A small network was trained on invented records. Each row is its activation on one of them, seen along a few directions.
After each row come some of the record's fields: BEDA, KOLE, GOMEM, ZEV.
A field that a record lacks is written none.
In the rows, zero is written as 128.
[ 92 134 141 115 114  89 115 126 162 127 142  62 152 101 147 155 118 124
  84 143 143 167 104] : BEDA: gabal / KOLE: none / GOMEM: fumo / ZEV: nisa
[122 121 155 122 156 154  75 143 192 129 154 173 190 127 130 100 131 154
 165 115 115 119  95] : BEDA: gabal / KOLE: none / GOMEM: dus / ZEV: none
[135 102 106 107 131 149 152 110 163 116 100 109  97 131 147 168 129 133
  98 121 112 167 125] : BEDA: sodep / KOLE: bubu / GOMEM: fumo / ZEV: none
[152 118 107 160 151 157 128 138 138  78  87 154  91  81 117 147 111 128
 124  89 139 158 139] : BEDA: sodep / KOLE: popi / GOMEM: poku / ZEV: none
[163 124 107 118 146 146 135 131 148 178 159 156 174  83 143 116  85 136
 144 121 128 142 112] : BEDA: gabal / KOLE: none / GOMEM: rotid / ZEV: none
[109 137 129 105 139  96 103 117 182 159 146  58 138 123 128 151 111 100
  93 144 137 158 146] : BEDA: gabal / KOLE: none / GOMEM: fumo / ZEV: ves
[140 123 107  83 111 162 160 165 124 124  60 149  79 154 131 137 151 130
 108 152 153 144 127] : BEDA: sodep / KOLE: bubu / GOMEM: gakob / ZEV: none
[129 126 155 152 167 139 135 128  91 114  82 130 140 164 109 111 172 152
 103 146 196 124 140] : BEDA: sodep / KOLE: furas / GOMEM: gakob / ZEV: tasas
[143 135 101  80 112 160 160 168 119 122  62 155  81 156 127 143 149 126
 103 160 149 148 128] : BEDA: sodep / KOLE: bubu / GOMEM: gakob / ZEV: none
[105 165 125 111 124 176 174 115 131 139 212 114 159 127 156 131  31  95
 175 107 166  64 147] : BEDA: gabal / KOLE: none / GOMEM: rotid / ZEV: ves
[120 106  92 116  97 144 109 115 170 142 103  68 125 130 145 165 128 144
 101 107 131 189 124] : BEDA: sodep / KOLE: sis / GOMEM: fumo / ZEV: none
[158 142 120 109 126 172 142 134 140 180 168 145 184  91 131 109  84 126
 169  99 131 136 113] : BEDA: gabal / KOLE: none / GOMEM: rotid / ZEV: none
[139 123 124 139  81  97 175 157 102 181  27 125 109 153 121 189 131 140
 133 197 116  60 131] : BEDA: sodep / KOLE: bubu / GOMEM: gakob / ZEV: nisa
[110 135 136 116 187 119  65 149 191 118 165 115 149 172  82  83 117 144
 125 101 122  67  54] : BEDA: gabal / KOLE: none / GOMEM: dus / ZEV: tasas
[166 123 152 160 156 108 118  87 117 100 113 138 171 148 136  99 137 150
 153 150 173 121 114] : BEDA: sodep / KOLE: sis / GOMEM: fumo / ZEV: tasas
[139 130 103  82 107 161 155 170 119 126  57 150  79 153 125 139 150 124
 106 156 151 147 124] : BEDA: sodep / KOLE: bubu / GOMEM: gakob / ZEV: none
[111 182 182 154 124  74 149 162 126 135 150 164 101 176 125 128 128  87
  79 125 116 214 150] : BEDA: boge / KOLE: none / GOMEM: vukes / ZEV: ves
[185 166 194 118 161 103  37 187  95 129 217 155  31 162 129 138 112 174
 205 133  66 137 135] : BEDA: gabal / KOLE: none / GOMEM: mulug / ZEV: ves
[ 38 197 114 149  94 144 139 175  82 170  93 145 102 137  88 164 211  85
  75 162 142 139 205] : BEDA: sodep / KOLE: furas / GOMEM: gakob / ZEV: ves
[126 130 110  78 108 156 153 166 109 122  58 153  78 153 117 150 146 121
 117 160 151 155 112] : BEDA: sodep / KOLE: bubu / GOMEM: gakob / ZEV: none
[146 144  89 185 156 130 124 103 115  64 100 146 116 123 129 160  88 124
 150 101 140 128 150] : BEDA: sodep / KOLE: popi / GOMEM: poku / ZEV: ves
[139  91 108 109 140 145 138  86 157 155  99 110  70  71 144 140 138 116
  59 146  94 157 155] : BEDA: sodep / KOLE: popi / GOMEM: fumo / ZEV: none
[141 106 110 157 122  54 146 102 149 140 198 147 129  90 108  85 146 133
 186 174 157 143  91] : BEDA: gabal / KOLE: none / GOMEM: fumo / ZEV: tasas
[145 119 110 163 151 154 126 135 131  74  82 156  92  78 111 155 112 125
 133  88 133 162 138] : BEDA: sodep / KOLE: popi / GOMEM: poku / ZEV: none
[134 110  92 107 100 152 110 116 180 137 104  66 122 136 142 163 134 136
  90 105 127 181 132] : BEDA: sodep / KOLE: sis / GOMEM: fumo / ZEV: none
[129 143 101 179 200 123 106 132  83  77  78 117 105  67  76 155 122 115
 148  84 160 133 151] : BEDA: sodep / KOLE: popi / GOMEM: poku / ZEV: tasas
[101  86 121 136 139 143 145  85  94  94 120 112 131 174 133 152 152  98
 139 140 102 131 152] : BEDA: sodep / KOLE: bubu / GOMEM: fumo / ZEV: ves
[137 117 113 153 142  58 140  95 158 145 190 147 151 100 102  85 143 124
 178 163 151 136  91] : BEDA: gabal / KOLE: none / GOMEM: fumo / ZEV: tasas
[ 98 164 134 135 119 158 115 194  86 167  75 116 117 139  95 131 220 112
  53 162 202 120 161] : BEDA: sodep / KOLE: furas / GOMEM: gakob / ZEV: tasas
[171 109 125 130 134 146 126 104 131  96 116 176 147 144 147 129 119 143
 151 138 142 160  88] : BEDA: sodep / KOLE: sis / GOMEM: fumo / ZEV: none
[130 148 114  97 142 123 131 148  71 136  59 123 105 146  98 137 166 121
 129 168 169 132 122] : BEDA: sodep / KOLE: bubu / GOMEM: gakob / ZEV: tasas
[120 175  96 127 114 134 154 131  90 135  72 146 106 178 136 156 156 119
 114 167 122 127 141] : BEDA: sodep / KOLE: bubu / GOMEM: gakob / ZEV: ves
[146 154 112  52  91 151  81  70 178  99 129  11 137 147  96 174 175  83
  78 150  91 162 192] : BEDA: sodep / KOLE: sis / GOMEM: fumo / ZEV: ves
[152 108 132 126 136 114 115 126 157 145 179 188 156  91 132 101 121 146
 177 163 127 164 113] : BEDA: gabal / KOLE: none / GOMEM: fumo / ZEV: none
[107 167  86 141  85 149  99 124  86 151 124 139 115 170 157 170 137  76
 122 174 168  90 148] : BEDA: sodep / KOLE: sis / GOMEM: gakob / ZEV: ves
[114  87 110 132 104 125 106 109 162 137 113  19 162 146 133 150 145 145
 117  95 152 160 152] : BEDA: sodep / KOLE: sis / GOMEM: fumo / ZEV: tasas
[102  52 102 149  74 157 125 170  87 165 174 154 130 182 104 165 163 106
  21  96 141 151 166] : BEDA: sodep / KOLE: furas / GOMEM: raf / ZEV: none
[144 110 125  92 125 140 124  67 149 123 102  67  77  79 121 144 157  96
  65 153  80 155 164] : BEDA: sodep / KOLE: popi / GOMEM: fumo / ZEV: nisa
[180 131 123 162 140 113 122  90 112 105 111 150 161 165 145 104 145 144
 151 145 143 134 118] : BEDA: sodep / KOLE: sis / GOMEM: fumo / ZEV: tasas
[ 75 145 152 121 159 126  81 146 174 115 170 127 155 164 133  93  90 128
 147 103 106  65  88] : BEDA: gabal / KOLE: none / GOMEM: dus / ZEV: ves
[127 119 139 155 182  86 124 113 108 140 104 105 102  74 132 153 172 124
 132  89 161 127 168] : BEDA: vumun / KOLE: none / GOMEM: poku / ZEV: tasas
[132 124 115 151 131  61 139 101 162 119 184 140 156 101 115  92 150 137
 178 160 151 128  74] : BEDA: gabal / KOLE: none / GOMEM: fumo / ZEV: tasas
[ 93  77 103 129  97 153 128 118 137 172 122 121 100 130 140 175 165 102
  62 115 129 166 145] : BEDA: sodep / KOLE: furas / GOMEM: fumo / ZEV: none
[118  98 125 129 159  94 141  96 127 145 107  95 126 102 146 138 120 142
 110 115 125 136 126] : BEDA: vumun / KOLE: none / GOMEM: fumo / ZEV: tasas
[157 122 113 119 145 141 125 133 148 174 158 150 176  89 144 128  84 131
 130 124 137 139  99] : BEDA: gabal / KOLE: none / GOMEM: rotid / ZEV: none
[156 111 158 146 137  91 149 112 138 128 103 110  90  96 184 157 158 126
 123  78 143 141 152] : BEDA: vumun / KOLE: none / GOMEM: poku / ZEV: nisa
[154 118 127 170 132  91 135 127 152 146 212 134 112 117 103  77 149 138
 194 176 165 148  95] : BEDA: gabal / KOLE: none / GOMEM: fumo / ZEV: tasas
[117 121 154 123 157 152  80 148 193 131 150 174 191 134 132 100 122 148
 166 111 110 129 102] : BEDA: gabal / KOLE: none / GOMEM: dus / ZEV: none
[ 79  61 107 165  91 105 128 153  42 160 217 129 144 211  74 138 158  58
  38 107 100 139 209] : BEDA: sodep / KOLE: furas / GOMEM: raf / ZEV: ves
[125 100 172 151 111 112  88 182 188 132 123 137 188 125 116 132 100 152
 170 131  58  54  78] : BEDA: gabal / KOLE: none / GOMEM: dus / ZEV: nisa
[119 124 115 153 124 140 100 131  81 167  75 101 115 139 125 131 192 100
 115 136 173 138 130] : BEDA: sodep / KOLE: sis / GOMEM: gakob / ZEV: tasas
[ 86 139 144 101 150 114  54 145 160 100 172 140 142 145 132  97 103 146
 152 114  93  64  73] : BEDA: gabal / KOLE: none / GOMEM: dus / ZEV: ves
[137 160  94 164 111 145 117 134 105 162 102 120 119 175 158 138 171  93
 107 147 134 133 140] : BEDA: sodep / KOLE: sis / GOMEM: gakob / ZEV: ves
[ 96 147 112 159  79 184 114 119 122 151 129 125 118 186 178 159 140  92
 112 159 198  78 165] : BEDA: sodep / KOLE: sis / GOMEM: gakob / ZEV: ves
[158 179 159 136 136 185 204  72 181 183 184 122 134 113  53 106 121 133
 162  87 142 101  58] : BEDA: gabal / KOLE: none / GOMEM: rotid / ZEV: tasas

Which values does each new row have?
[108 190  70 206 139 138 123 139 102 119  85 116  70  79 119 155 181  76
 117  93 101 149 194] : BEDA: sodep / KOLE: popi / GOMEM: poku / ZEV: ves
[116 129 167 136 167 148  85 140 211 126 158 134 169 166  92  75 141 149
 146 102 133  77  74] : BEDA: gabal / KOLE: none / GOMEM: dus / ZEV: tasas
[132 119 143 107 110 101 136 118 128 113 120  91 111  86 167 155 130 120
  99 130 116 148 114] : BEDA: vumun / KOLE: none / GOMEM: fumo / ZEV: nisa
[122 106 187 145 129 119  96 171 173 137 130 121 174 128 120 130  99 146
 167 126  84  67  75] : BEDA: gabal / KOLE: none / GOMEM: dus / ZEV: nisa
[102  55 121 140 148 116 116  74  74 168 135  88  91  91  95 118 167  39
 105 153  78 141 203] : BEDA: sodep / KOLE: popi / GOMEM: fumo / ZEV: ves
[ 94  58 107 146  64 158 121 177  79 169 182 148 136 192 101 180 169 106
  18  97 148 150 161] : BEDA: sodep / KOLE: furas / GOMEM: raf / ZEV: none
[117 120 140 127 131  79  79 167 163 122 131 124 171 152 101 143  84 123
 155 119  56  76  50] : BEDA: gabal / KOLE: none / GOMEM: dus / ZEV: nisa
[143 149 132 112 132 165 170 147 110 165 186  99 160 107 126  80  66  94
 189 102 136 128 119] : BEDA: gabal / KOLE: none / GOMEM: rotid / ZEV: ves
[123 149  88 168 127 178 120 181 119 109  72 133  52  34 113 142 162  86
  79  92 143 156 161] : BEDA: sodep / KOLE: popi / GOMEM: poku / ZEV: none
[137 140 120 118 131 159 167 160 100 159 190  95 153 114 133  72  53  80
 204 108 122 136 128] : BEDA: gabal / KOLE: none / GOMEM: rotid / ZEV: ves
[144 116 105 131  94 179 112 150 130 158  85 132 103 154 160 131 166 105
  97 130 160 156 119] : BEDA: sodep / KOLE: sis / GOMEM: gakob / ZEV: none
[111 121 144 107 160 146  68 160 193 126 153 162 174 146 123  97 115 148
 156 103  95 113  93] : BEDA: gabal / KOLE: none / GOMEM: dus / ZEV: none
[152 121 203 160 126  94 124 121 129 134 104 104  99  68 151 203 163 123
 155  81 132 142 152] : BEDA: vumun / KOLE: none / GOMEM: poku / ZEV: nisa
[121 148  85 164 132 177 124 177 119 103  71 135  54  40 111 146 157  88
  85  94 138 159 154] : BEDA: sodep / KOLE: popi / GOMEM: poku / ZEV: none
[118 159 128 109 164 107  82 169 178 123 155 153 143 172 126  81  99 130
 160 108  68  91 102] : BEDA: gabal / KOLE: none / GOMEM: dus / ZEV: ves
[ 20 186 108 138  64 145 115 178  78 178 119 148 109 163 101 178 173  66
  75 176 188  90 202] : BEDA: sodep / KOLE: furas / GOMEM: gakob / ZEV: ves
[103  58 110 172  96 100 130 138  52 173 189 123 143 189  31 173 193 108
  38  61 147 136 156] : BEDA: sodep / KOLE: furas / GOMEM: raf / ZEV: tasas
[152 109 132 128 132 115 114 136 156 135 178 174 157  95 139 105 113 150
 171 164 134 163 107] : BEDA: gabal / KOLE: none / GOMEM: fumo / ZEV: none
[151 132 116 176 193 120 113 123 107  91  95 116 114  93 100 140 120 138
 142 101 180 125 150] : BEDA: sodep / KOLE: popi / GOMEM: poku / ZEV: tasas
[143 118 109 161 150 154 123 136 127  77  83 157  94  78 111 156 109 123
 135  92 138 163 129] : BEDA: sodep / KOLE: popi / GOMEM: poku / ZEV: none
[117  84 116 139 150 112 127 111 100 130 119  97 147 161 118 153 165 131
 105 117 134 142 132] : BEDA: sodep / KOLE: bubu / GOMEM: fumo / ZEV: tasas
[160 166  98 205 164 120 128 122 124  73  88 129 112 115 120 147 118 119
 140  80 121 134 174] : BEDA: sodep / KOLE: popi / GOMEM: poku / ZEV: ves
[ 86 106 118 110  96 149 117  81 154  97 141  52 132 129 145 185 124 115
 114 146 155 127 169] : BEDA: sodep / KOLE: sis / GOMEM: fumo / ZEV: ves
[106 147  89 170 130 172 120 175 110 115  71 138  52  32 105 147 164  82
  89  95 136 168 158] : BEDA: sodep / KOLE: popi / GOMEM: poku / ZEV: none
[150 122 140  85 141 147 167 103 116 136 137 183 186  73 150 133 134 154
 139  99  96 121 122] : BEDA: vumun / KOLE: none / GOMEM: rotid / ZEV: none
[135 105 106 130 145 121 116 136 159 177 138 136 157  93 162 132  88 142
 119 134 146 173 116] : BEDA: gabal / KOLE: none / GOMEM: fumo / ZEV: none
[138  99 126 131 158 100 153 107 144 144 107  98 116 106 164 132 130 131
  96 120 138 135 144] : BEDA: vumun / KOLE: none / GOMEM: fumo / ZEV: tasas
